A small network was trained on invented records. Each row is its activation on one of them, seen along a few directions.
After each row come some of the record's fields: NINUP, KEDI, KIRUP, DATEN, NAVU, LUF.
Not every record has every field; a missing one is left out.
Other fields move the rows too, some of them a lot.
In the rows, zero is written as 500.
Strong random noise was added to every row along 10 fixed directions; ignore it. To show where, here is one row again and again, with new noise each time:
[521 580 465 749 473 500 289 357 568 341 365 558 382 615 655 508 469 356
 486 336 613 568 355 830 466 439]
[232 550 327 452 318 514 548 367 335 493 461 566 556 620 289 562 311 501
 510 332 506 453 582 282 433 625]
[442 501 454 614 422 550 468 437 443 462 328 542 550 416 541 567 473 316
 419 531 639 561 324 593 515 555]
[543 402 362 562 469 418 522 475 391 579 528 409 522 623 711 432 681 509
 408 529 490 370 561 446 533 477]
[588 352 302 647 328 485 352 412 380 607 490 404 466 474 489 616 539 381
 523 490 474 369 528 231 529 632]
[604 416 428 533 579 558 532 623 504 512 668 459 644 563 616 444 451 488
 586 509 583 567 529 465 534 508]
[603 326 692 599 533 479 390 566 560 532 694 437 643 565 576 480 539 491
 591 443 458 522 370 594 581 375]
[534 567 651 549 402 456 317 509 548 489 408 480 385 236 367 658 301 282
 610 547 457 497 281 450 522 565]
[472 398 432 450 555 503 610 631 544 520 437 436 569 511 588 438 455 466
 384 482 390 524 468 558 576 499]
[636 789 609 606 310 259 447 389 526 647 463 144 434 410 490 529 467 666
 644 579 591 515 477 552 443 359]
[701 281 528 645 488 590 384 604 520 582 632 419 627 352 513 596 458 372
 619 566 540 558 379 382 595 550]
[572 695 460 512 520 463 409 532 537 415 583 469 503 570 541 470 330 415
 703 469 645 564 514 525 439 535]

[306 421 514 453 417 585 578 500 460 502 577 600 633 515 239 559 241 503
 578 283 408 522 485 359 533 539]	(NINUP vateg; KIRUP bero; DATEN rok; NAVU peba; LUF tol)
[427 645 405 374 388 531 509 496 326 517 304 583 653 337 365 590 490 159
 555 718 727 510 389 340 489 796]	(NINUP vateg; KIRUP bero; DATEN von; NAVU vufo)
[535 358 520 635 365 575 480 434 590 598 339 322 758 542 349 542 551 552
 462 363 546 712 367 761 556 463]	(NINUP vateg; KIRUP bero; DATEN von; NAVU vufo)
[451 878 829 449 252 242 244 246 493 500 497 284 715 688 303 516 577 424
 809 460 717 548 353 708 371 416]	(NINUP zano; KEDI bug; KIRUP bero; DATEN von; NAVU peba; LUF tidi)
[706 618 461 646 570 628 468 535 538 437 589 515 559 342 613 506 451 456
 623 713 843 715 459 534 458 506]	(NINUP zano; KEDI kula; KIRUP bero; DATEN von; NAVU vufo; LUF lote)
[241 425 597 423 431 471 417 444 409 407 614 691 515 604 370 549 394 444
 483 398 356 344 488 287 490 542]	(NAVU peba; LUF lote)
[400 474 453 474 477 463 567 381 300 525 527 550 573 613 643 443 729 478
 433 576 588 368 518 453 486 493]	(NINUP zano; KEDI bug; KIRUP bero; DATEN rok; NAVU peba; LUF tidi)
[560 630 117 560 657 667 430 585 598 213 442 621 534 605 702 434 279 240
 533 447 772 689 602 588 468 689]	(NINUP zano; KEDI bug; KIRUP sed; NAVU peba; LUF zumab)
[674 528 456 635 478 516 596 525 594 637 497 321 438 468 509 468 470 780
 573 427 489 612 578 635 492 344]	(NINUP vateg; KIRUP bero; DATEN von; NAVU vufo)
[619 297 507 662 415 391 268 391 366 613 740 478 354 646 561 540 702 569
 576 425 353 222 613 259 522 450]	(NAVU rilet)
[648 464 423 574 692 613 545 625 549 412 587 556 475 472 787 385 496 479
 494 608 625 558 533 588 548 485]	(NINUP vateg; KIRUP bero; DATEN rok; NAVU peba; LUF zumab)
[663 498 509 642 603 609 609 642 698 542 319 416 336 176 567 531 337 576
 425 568 480 692 370 743 597 409]	(NINUP vateg; KIRUP bero; DATEN rok; NAVU vufo)
[217 453 736 469 535 479 638 436 472 457 521 587 573 609 558 410 536 686
 324 401 437 509 410 718 535 285]	(NINUP zano; KEDI bug; KIRUP sed; NAVU peba; LUF tol)
[792 358 329 500 707 558 500 724 518 454 490 432 490 238 839 474 656 247
 324 907 591 481 510 318 612 702]	(NINUP zano; KEDI kula; KIRUP sed; NAVU vufo; LUF zumab)
[509 474 379 513 249 413 452 408 544 666 269 118 700 510 322 567 617 531
 393 455 451 560 505 519 523 566]	(NINUP zano; KEDI kula; KIRUP sed; NAVU vufo)
[604 266 496 495 595 612 525 674 621 568 474 447 636 463 488 486 538 428
 488 490 438 618 425 615 621 508]	(NINUP zano; KEDI bug; KIRUP bero; DATEN rok; NAVU vufo)
[403 584 561 284 428 346 558 509 472 534 286 363 561 494 453 446 622 406
 384 617 398 375 472 450 508 578]	(NINUP vateg; KIRUP bero; DATEN von; NAVU peba; LUF lote)
[338 811 458 692 193 484 414 158 410 472 440 513 490 547 227 637 219 601
 705 276 751 615 501 511 353 489]	(NINUP vateg; KIRUP bero; DATEN von; NAVU peba; LUF tol)
[525 540 675 552 469 452 500 451 465 544 547 510 491 467 483 534 582 560
 548 526 536 454 439 553 491 398]	(NINUP vateg; KIRUP bero; DATEN rok; NAVU vufo)
[592 630 208 594 413 566 330 433 586 432 447 442 365 554 346 591 197 413
 710 288 511 560 591 380 456 652]	(NINUP vateg; KIRUP bero; DATEN rok; NAVU vufo; LUF notov)
[483 573 669 576 402 407 298 356 439 510 501 564 426 513 443 548 621 406
 628 487 549 402 382 556 480 445]	(NINUP zano; KEDI bug; KIRUP bero; DATEN rok; NAVU vufo)
[410 473 481 624 465 539 521 357 271 509 598 705 461 547 602 531 618 568
 449 526 630 361 527 383 468 460]	(NINUP vateg; KIRUP sed; NAVU rilet)
[684 804 546 358 589 301 478 648 588 473 543 308 480 454 632 395 481 402
 699 715 561 498 552 459 520 512]	(NINUP zano; KEDI bug; KIRUP bero; DATEN rok; NAVU vufo; LUF zumab)
[440 335 473 535 471 613 380 405 335 456 577 732 659 663 444 527 670 327
 587 436 679 481 460 456 473 611]	(NINUP zano; KEDI bug; KIRUP bero; DATEN von; NAVU vufo)
[460 619 461 407 359 306 505 388 413 567 428 333 535 509 500 468 632 520
 441 624 496 365 563 384 466 513]	(NINUP zano; KEDI bug; KIRUP bero; DATEN rok; NAVU peba; LUF lote)
[664 560 134 347 630 493 432 658 589 419 324 462 381 614 609 399 571 221
 495 497 420 454 694 487 459 733]	(NINUP zano; KEDI kula; KIRUP bero; DATEN von; NAVU vufo)
[485 579 583 546 352 379 456 362 363 633 415 462 387 326 449 617 641 490
 486 664 488 341 450 370 493 473]	(NINUP zano; KEDI kula; KIRUP bero; DATEN rok; NAVU vufo)
[608 598 389 575 551 495 464 430 490 455 604 490 517 694 602 436 607 567
 610 434 682 524 643 588 414 461]	(NINUP zano; KEDI bug; KIRUP bero; DATEN rok; NAVU vufo)
[454 617 574 461 438 414 542 479 532 551 363 464 399 346 472 549 477 472
 467 609 449 461 412 515 508 467]	(NINUP zano; KEDI bug; KIRUP bero; DATEN rok; NAVU vufo; LUF notov)
[434 485 487 484 474 360 593 452 472 590 442 404 452 619 609 424 679 678
 354 463 380 398 558 601 513 363]	(NINUP zano; KEDI bug; KIRUP sed; NAVU vufo)
[518 823 738 414 317 178 380 307 403 587 442 362 348 402 437 534 672 479
 602 724 575 290 455 413 364 471]	(NINUP zano; KEDI bug; KIRUP bero; DATEN von; NAVU peba; LUF notov)
[335 812 657 398 539 451 597 498 536 409 387 578 410 393 457 471 351 559
 495 563 620 594 411 690 430 428]	(NINUP zano; KEDI bug; KIRUP sed; NAVU vufo)
[364 529 380 355 570 457 551 588 659 374 228 482 347 514 552 439 339 405
 317 331 231 504 496 675 541 538]	(NINUP zano; KEDI bug; KIRUP sed; NAVU peba; LUF tol)
[506 559 398 321 690 546 629 749 485 405 494 638 513 383 650 400 351 230
 515 673 511 504 490 399 575 683]	(NINUP vateg; KIRUP bero; DATEN von; NAVU peba; LUF tol)
[404 527 560 537 495 547 542 501 762 404 234 386 531 436 353 513 273 535
 362 359 448 765 383 846 512 468]	(NINUP zano; KEDI bug; KIRUP bero; DATEN von; NAVU peba; LUF zumab)
[654 336 533 648 678 904 398 664 603 352 512 815 513 211 402 627 326 213
 643 554 752 790 300 579 495 674]	(NINUP zano; KEDI kula; KIRUP bero; DATEN von; NAVU vufo)
[432 458 611 472 736 591 600 649 481 364 729 833 445 523 668 413 385 441
 569 448 467 464 396 565 572 377]	(NINUP vateg; KIRUP bero; DATEN rok; NAVU vufo; LUF tidi)
[514 494 542 401 569 428 478 531 517 490 509 525 378 614 519 438 614 523
 504 474 346 399 578 557 460 439]	(NINUP zano; KEDI kula; KIRUP bero; DATEN von; NAVU vufo)
[615 496 534 486 377 348 314 418 469 589 418 371 490 508 436 555 700 385
 588 505 432 377 475 461 498 527]	(NINUP zano; KEDI bug; KIRUP bero; DATEN von; NAVU vufo)
[378 502 444 381 557 553 544 530 473 446 393 707 230 435 363 536 430 454
 431 450 298 388 585 389 429 581]	(NINUP zano; KEDI kula; KIRUP bero; DATEN von; NAVU vufo)
[720 422 330 473 492 407 293 538 604 461 478 272 687 691 617 417 675 265
 546 513 531 531 544 542 560 662]	(NINUP zano; KEDI bug; KIRUP bero; DATEN von; NAVU vufo; LUF zumab)
[460 491 539 479 593 584 465 535 549 366 617 705 361 415 437 542 304 483
 542 507 490 524 503 403 463 524]	(NINUP zano; KEDI bug; KIRUP bero; DATEN von; NAVU vufo; LUF lote)
[528 454 661 478 506 510 447 519 541 550 706 465 679 555 347 518 414 563
 719 412 487 557 478 439 504 421]	(NINUP zano; KEDI bug; KIRUP bero; DATEN von; NAVU peba; LUF notov)
[403 493 472 421 683 553 627 585 539 374 370 642 547 596 715 371 605 449
 256 517 521 576 463 796 514 452]	(NINUP zano; KEDI kula; KIRUP sed; NAVU vufo)

Which values does each new row have?
[502 685 378 355 512 477 688 681 604 551 196 317 546 287 475 490 325 418
 415 648 498 637 445 580 556 631]	(NINUP vateg; KIRUP sed; NAVU vufo)
[676 557 717 269 695 229 427 773 770 441 566 245 486 495 699 326 536 430
 500 649 249 463 458 641 612 448]	(NINUP zano; KEDI bug; KIRUP sed; NAVU vufo; LUF zumab)
[423 428 683 325 461 347 402 550 573 485 390 393 622 523 466 489 565 353
 383 502 272 386 361 534 594 498]	(NINUP vateg; KIRUP sed; NAVU peba; LUF lote)
[502 511 525 466 508 441 388 521 560 388 536 369 870 691 603 399 584 351
 491 499 630 613 436 663 544 512]	(NINUP zano; KEDI kula; KIRUP sed; NAVU peba; LUF zumab)
[485 375 515 825 505 644 398 313 467 408 493 695 353 404 585 597 496 536
 394 511 616 538 422 528 487 447]	(NINUP zano; KEDI bug; KIRUP bero; DATEN von; NAVU peba; LUF lote)
[750 240 524 714 611 602 262 602 693 428 659 454 470 493 588 548 414 468
 556 398 388 562 468 530 573 449]	(NAVU peba; LUF lote)
[443 602 599 536 334 345 386 289 474 524 416 448 422 681 406 493 669 584
 489 356 441 392 510 654 410 405]	(NINUP vateg; KIRUP bero; DATEN von; NAVU vufo)
[468 555 688 480 535 354 563 533 623 533 560 385 485 601 583 381 475 731
 484 370 317 486 434 708 549 247]	(NINUP vateg; KIRUP sed; NAVU vufo; LUF notov)
[571 570 247 547 445 485 719 477 407 656 395 410 317 459 574 469 592 712
 417 562 511 425 713 396 444 501]	(NINUP vateg; KIRUP bero; DATEN von; NAVU vufo)
[480 445 535 584 481 586 580 460 447 585 640 567 506 524 408 515 432 724
 557 432 516 546 566 456 489 426]	(NINUP vateg; KIRUP bero; DATEN von; NAVU vufo)
[562 465 299 524 438 615 535 444 453 563 523 504 492 544 343 545 505 590
 561 448 594 557 703 351 385 621]	(NINUP zano; KEDI kula; KIRUP bero; DATEN von; NAVU vufo)
[472 593 576 546 335 468 362 414 471 494 281 431 799 499 422 558 591 220
 557 506 766 629 217 722 540 574]	(NINUP vateg; KIRUP sed; NAVU vufo)
[448 368 714 599 518 598 366 476 490 390 587 706 406 314 501 606 393 414
 447 561 494 470 336 434 554 514]	(NINUP vateg; KIRUP sed; NAVU peba; LUF zumab)
[431 410 254 556 293 575 680 391 411 703 491 334 633 603 228 576 394 816
 518 291 454 553 724 307 483 508]	(NINUP vateg; KIRUP bero; DATEN rok; NAVU vufo)
[523 575 642 336 563 368 582 600 514 524 452 458 501 437 609 414 628 412
 441 672 460 401 394 571 538 459]	(NINUP vateg; KIRUP bero; DATEN rok; NAVU vufo; LUF notov)
[335 621 547 428 406 437 741 413 380 629 389 466 520 442 451 479 600 708
 366 599 561 497 522 550 467 382]	(NINUP zano; KEDI bug; KIRUP bero; DATEN rok; NAVU vufo)
[258 298 711 388 511 461 561 539 435 502 793 608 713 663 419 473 488 625
 491 392 292 390 512 318 589 399]	(NINUP zano; KEDI bug; KIRUP sed; NAVU vufo; LUF zumab)
[444 591 507 493 433 428 399 409 534 450 411 487 466 614 414 525 483 505
 537 336 475 507 505 605 450 477]	(NINUP zano; KEDI bug; KIRUP sed; NAVU vufo)
[598 410 640 699 418 462 425 334 327 633 774 502 460 456 565 570 714 734
 577 622 635 371 541 312 468 397]	(NINUP zano; KEDI bug; KIRUP sed; NAVU vufo)
[226 729 757 406 479 505 548 431 463 403 542 719 427 460 277 551 308 593
 563 445 573 539 432 550 379 424]	(NINUP zano; KEDI kula; KIRUP sed; NAVU vufo)
[330 703 670 320 389 213 396 325 410 472 386 468 359 602 493 472 727 374
 420 558 383 225 448 515 438 487]	(NINUP zano; KEDI bug; KIRUP bero; DATEN rok; NAVU vufo; LUF tidi)
[266 581 665 294 571 485 727 572 396 482 678 630 689 584 439 416 413 677
 491 506 506 494 528 463 491 411]	(NINUP vateg; KIRUP sed; NAVU vufo)
